Each row below holds a small network's activations on one input, seen along a few directions.
Each table varies a few parts of the input and shows all the possible inputs, shuffled.
Descriptions start from the smaller parts, as in this example, which fits no table here: one of 8 places around a ring, together with either a single point or (one of 2 separate values, together with one of 4 places along a line) or one of 11 places along a line.
Shared parts are said once, and a part with two or three values counts as separate values.

Other details of the inputs vary at random and push rows far along three fixed directions, the same in every table; ignore that.

Rows:
r1: [ -8  14  -6 -37 -44  61 -94  30  25 -30  30]
r2: [ 50  36 -56  64  51 -14 -71  -7 -45  29 -45]
r3: [ -8  46  38 -42 -89   8  29 -30  25  -2  -2]
r4: [-30 -75  40 -22  97  21 -61  61  -8  45  17]
r5: [ 27 -37 -39  72  87  47 -13  -9 -74  17 -63]
r6: [-44  -7 -51 -43  21 -65  63  27 -10  46  11]
r7: [-46 -13  24 -14 -93 -31  28 -16  48 -42 -10]
r8: [ 17  17  -3 -52  99  29 -63  35  36  37  46]
r9: [-19  -8  27 -30  58 -60  54 -11  61  28   8]
r10: [ 88 -15  32  94 -25  36 -38 -47 -37 -88  -9]
r11: [ -34  -13   29    4 -109  -47   28   -1   22  -12   10]
r12: [ 32  31 -18  68  61 -30  98 -81 -42  -8 -39]
r13: [-11   3  11 -16 -67  33  82 -27  42 -34  26]
r14: [ 29  26 -69  37   4 -81  28 -79 -44  40 -80]
r15: [ 13   9  14 -16 -35  79 -33  83   2 -46  41]
r16: [-36   2 -42 -33  88  21 -45  91  14   7  26]
r17: [-56 -12  25 -53  45  -7  32 -44  -6  88 -14]
r18: [ -4  30  50 -34 -61  18  41 -73  11 -14  46]
r19: [ 76 -43 -32  84 -73  -6 -67  -6 -47 -65 -44]
r20: [-57  20 -31 -18  26 -52  65  30   3  53  14]
r21: [ 21 -12  55 -12 -40  39 -62  74  23 -48  32]
Each input here is: one of 3 separate values, together with either a single point or one of 6 places along a line.
- Changing only the choice among 3 separate values turns r1 into r16. The same change can be made to r8. Which row results? => r13
- Which other rows does r18 become when the choice among 3 separate values takes its other values? List them by row number. => r10, r12
- List by row number the other rows that have the choice among 3 separate values in common with r9. => r4, r7, r10, r11, r19, r21

Rows:
r22: [ 36 -22 -17  23  19   3 -39  18 -33 -14 -15]
r23: [-25 -43  33 -38 -28  70 -13  33  12 -13  80]
r24: [  3  29  -4  -8  78 -32  23   1   5  32  -3]
r25: [-63  17  18 -78   8 -18  -5  44  28  49  48]
r26: [ 17  14 -25  16  -2  16 -43  19  -8  15 -17]
r27: [ 21  11   8  28 -58   6   7 -55  20 -38 -30]
r28: [ 22   9  -3  10   3  22 -66  19 -21  -4   9]
r29: [-89  16   5 -83  33  20  41  24  28  33  15]
r30: [-27 -22  -5 -35 -45  22  -5  53  24  -4  54]
r31: [  8   5  -5 -20  84  -7  19 -21 -17  51 -16]
r32: [ -9  10 -13  33  13 -63  84 -56  -7   2 -38]
r33: [ 29   8 -41  13   3  35 -45  32  -5  -9  15]
r34: [ 20  -8  16  34  19   7 -30  21   3 -12 -16]
r35: [ 30 -10 -16  37  21   6 -35  21 -37 -17  -4]
r36: [-11 -22 -18  28  21  74 -35  32 -25 -37 -32]
r37: [ 11  18  -6 -22  76 -36  18  -2   7  34 -14]
r38: [ 36 -21  10  15  18  26 -38  35   6 -30  -4]
r39: [ 30 -14 -26  39  25   8 -33  14 -28 -21   4]
r40: [ 23  17 -16  30 -63   8  17 -49 -13 -37  -3]
r41: [ 13   5  -9  21 -69  -2  -6 -58  -9 -28 -22]
r42: [-17  39 -16   2 -13 -49  64 -40  -8  21 -26]
r43: [ 16  22  15  30 -65   2   6 -45 -12 -30 -25]
r44: [-19  13 -27 -21  59 -32 -26   9   3  39  -5]
r45: [ -3  -1   4   0  74 -27  15  27   2  23   4]
r46: [  6 -13   4 -14  72 -31   8  24   5  25  -7]
r47: [ 26  17 -14  17  24  16 -25   3  -9 -24  13]
r48: [ 24  -9 -33  42  19   9 -32  23 -25 -18  -2]
r49: [ 32  -5  -8  18  28  66 -35  -4 -20  -8  25]
r50: [ -9  37   2   2   0 -47  68 -47  -4   6 -23]
r51: [ -8 -11   1   8  86 -14  34  -6 -24  46 -11]
r52: [ 31  11  13  16  14  31 -55  19  -2  -9   7]
r53: [-63  -8  20 -64 -68 -49  81  -9  25  20  13]
r54: [-22  -3 -34  11  71 -66   7  -8  -9  43 -39]
r55: [-29 -37  57 -38 -38  61 -33  37   9   5  60]
r56: [-47   1  27 -81  24 -15  -2  25  50  33  54]
r57: [-22 -18  10  18  -4 -35  64 -80  -8  25 -42]
r58: [ 18  -8 -10  41  20 -14 -31   4 -33   4 -26]
r59: [-11 -13  -4  -2  76 -53  10  -1   9  33 -17]
r60: [-49  15  17 -82  16 -16  13  39  21  35  65]
r61: [ 29  19  -1  33 -52  16  27 -49   7 -41  -5]
r62: [-26 -14  35 -37 -31  18  -6  45  12 -24  55]
r63: [ -25   -8   51  -18 -106   20   47   -3   40  -47   31]
r64: [-23 -21  37 -59 -33  67 -46  11  22   2  66]
r65: [-10  29 -37  -7  66 -39  17   4  -3  36   0]
r66: [ 27  13 -30  10  -2  34 -44  37 -13  -4   6]
r67: [ 37  16  11  21 -58  11  25 -45  13 -40 -34]
r68: [-70  -9  23 -64   4 -27   3  55  25  46  45]
r69: [-70 -14  36 -56 -55 -52  66 -26  37   9  20]
r70: [ 22 -11  15  32  16   6 -31  17  -8  -7  -8]
r71: [-21   9 -23  31 -18 -67  68 -42  -5  39 -66]
r72: [ 33 -34   5  21  30  36 -19  -3 -32   1 -14]
r73: [ 15   2 -37   8   1  14 -50   7   1   6 -16]
r74: [-25  -4  46 -47 -30  53 -20   9  12  18  51]
r75: [ 37 -17  -5  25  28   5 -34  19 -27 -25 -18]
r76: [ 21 -25   7  24  17  19 -54  23  13 -28  -3]
r77: [ 24  15 -14  16 -75   5  11 -38 -15 -27 -30]
r78: [ 26  11  12  35 -53  42  32 -67 -26 -20 -16]
r79: [ -4   2 -38  10  68 -43  17  30 -14  45 -25]
r80: [ 37   0 -13  -4   8  25 -57  19 -21 -15   8]
r81: [-13   8   2  22   3 -44  81 -40  24  -3 -23]
r82: [ 28  28  12  34 -55  15  29 -40  10 -42 -21]
r83: [ -37  -14   53  -22 -120    5   27   -8   18  -35   26]
r84: [ 37   5  -1  -3  16  27 -50  19 -14 -25   5]
r85: [-66 -26   0 -72   2 -23   0  50  42  45  39]
r86: [  1  -6 -41   0  67 -56  27  13 -10  51 -45]
r87: [ -23   14   53  -28 -110   22   25  -18   46  -28   25]
r88: [-16  16 -21  31  -4 -70  80 -42 -20  20 -50]
r89: [ 22   0  -5   4  14  22 -67   8  -7 -23   7]
r90: [ 12 -16 -14  49 -58 -23   9 -59 -21 -28 -44]
r91: [ 33  13  -5  18  25  40 -37  19  16 -30  20]
r92: [ 35   1 -31  -3  -2  32 -52  34  -8  -1  -5]
r93: [ 21  -8   4  46 -56   8  33 -38   3 -47 -10]
- Changing only one part turns r80 into r22. The same change can be made to r89. Which row results? => r69
- Describe the family of inputs behind these rows. => one of 2 separate values, together with either a single point or (one of 5 places along a line, together with either a single point or one of 6 places along a line)
- Start at r33 and move only the place on the line of 6, one step at a time. The first step leads to r65. Which rows follow, in order? => r40, r47, r61, r91
- Start at r23 and move only the place on the line of 5, one step at a time. The first step leads to r51. Which rows follow, in order? => r72, r55, r57
- Which other rows does r76 become when the place on the line of 5 takes its other values? List them by row number. => r34, r38, r63, r81

Rows:
r94: [-11 -27  12 -12 -69  61 -11  12  10 -25  21]
r95: [-14  20  -8  -5 -73   0  20 -14 -12   2  -2]
r96: [ 32   4 -40  39  20 -35   4 -14 -19  -7 -27]
r97: [  0   2  37  -3   4 -18  30 -16   4   3 -11]
r98: [ 27  22 -14  15  36 -39   9  14  -7   1 -13]
r99: [ 19   2 -27  37   0 -35 -10 -39 -25  -4 -48]
r100: [ 11 -18 -17  39  36  17 -16 -10 -21 -11 -31]
r101: [ 12   7   9  21  44  -6  19   7   1  -6 -26]
r102: [  1 -10  13  -6 -51  64 -32  22 -22 -19  27]
r103: [-21  13  -8 -18 -37  19 -18  20   5   2  -1]
r104: [-56   1  19 -36 -27   2  55 -18  12  25  -4]
r105: [ 43  -1 -44  57 -13   0 -30 -16 -41 -32 -32]
r106: [-38 -23  34 -40 -21 -31  60 -28  26  17  15]
r107: [-35  48   0 -72  96 -15  36  -8  44  57  27]
r108: [-30 -12  -3 -34  40 -18  40   9  -2  46  15]
r109: [-12  33  35 -54 -30  15  29 -53  36  11  37]
r110: [-40  21   6 -26 -20 -65  67 -12  24  16  14]
r111: [ 20 -12 -17  31  31 -21  35 -24 -19   2 -21]
r112: [ 13   0 -12  16  37  23 -75  64  12 -21  23]
r113: [ 31 -13 -11  44  17  10 -13 -28 -31   6 -40]
r114: [ 24 -28  -3  23  21  39 -33  20   0 -25   0]
r115: [ -1   0 -16   2 -64   2  10 -12  -8  -6   3]
r116: [  8   0  16  14 -47 -13  -5 -10  15 -21   4]
r117: [ 44  28 -22  50  16 -26   0  -6  -7 -22 -60]
r118: [-26  -5  29 -13 -55  15  28 -31  -4  12  -2]
r119: [ 31  -2 -36  42   7 -10 -19  -4  -2 -22 -37]
r120: [ 16   1 -39  41   3  -6 -25 -11 -16 -18 -42]
r121: [-27   0 -36 -43 104 -28 -28  60   9  64   2]
r122: [ 16 -27  36  23 -23  47 -40  10   0 -37  26]
r123: [ -1 -12 -20  11  83 -11 -10  15 -26  22   1]
r124: [-3 -7 19  7  5  9 10 15  1 -8 30]
r125: [  1  11  28 -18 -25 -13 -12  17  20 -10  15]
r126: [-19  -2   0 -27 -51 -24  21 -21  11  23  -5]
r127: [-31   1  -9 -45  74 -74  19  19  27  59  10]
r128: [-19 -36  38 -30 -55  40 -27   9   8 -23  43]
r129: [  2  -2   9 -19 -44  42 -71  34  -7  -4  22]
r130: [ 20   1  -4  62  25  -7  24 -34 -12 -19 -51]
r131: [  20   18    8  -72   74   89 -101   84   13    0  108]
r132: [ -6   6  38  -1 -66   1  59 -25   3 -29   9]
- Changing only one part turns r119 into r127. The same change can be made to r104. Which row results? => r118
- Describe the family of inputs behind these rows. => one of 3 separate values, together with either a single point or (one of 2 separate values, together with one of 6 places along a line)
- Which other rows does r120 become when the choice among 2 separate values takes its other values? List them by row number. => r100
- Start at r97 and move only the place on the line of 6, one step at a time. The first step leads to r122. Which rows follow, in order? => r106, r128, r113, r118
- Which other rows does r110 become when the choice among 2 separate values takes its other values? List them by row number. => r124
- Which other rows does r132 become when the choice among 3 separate values takes its other values? List them by row number. => r97, r101
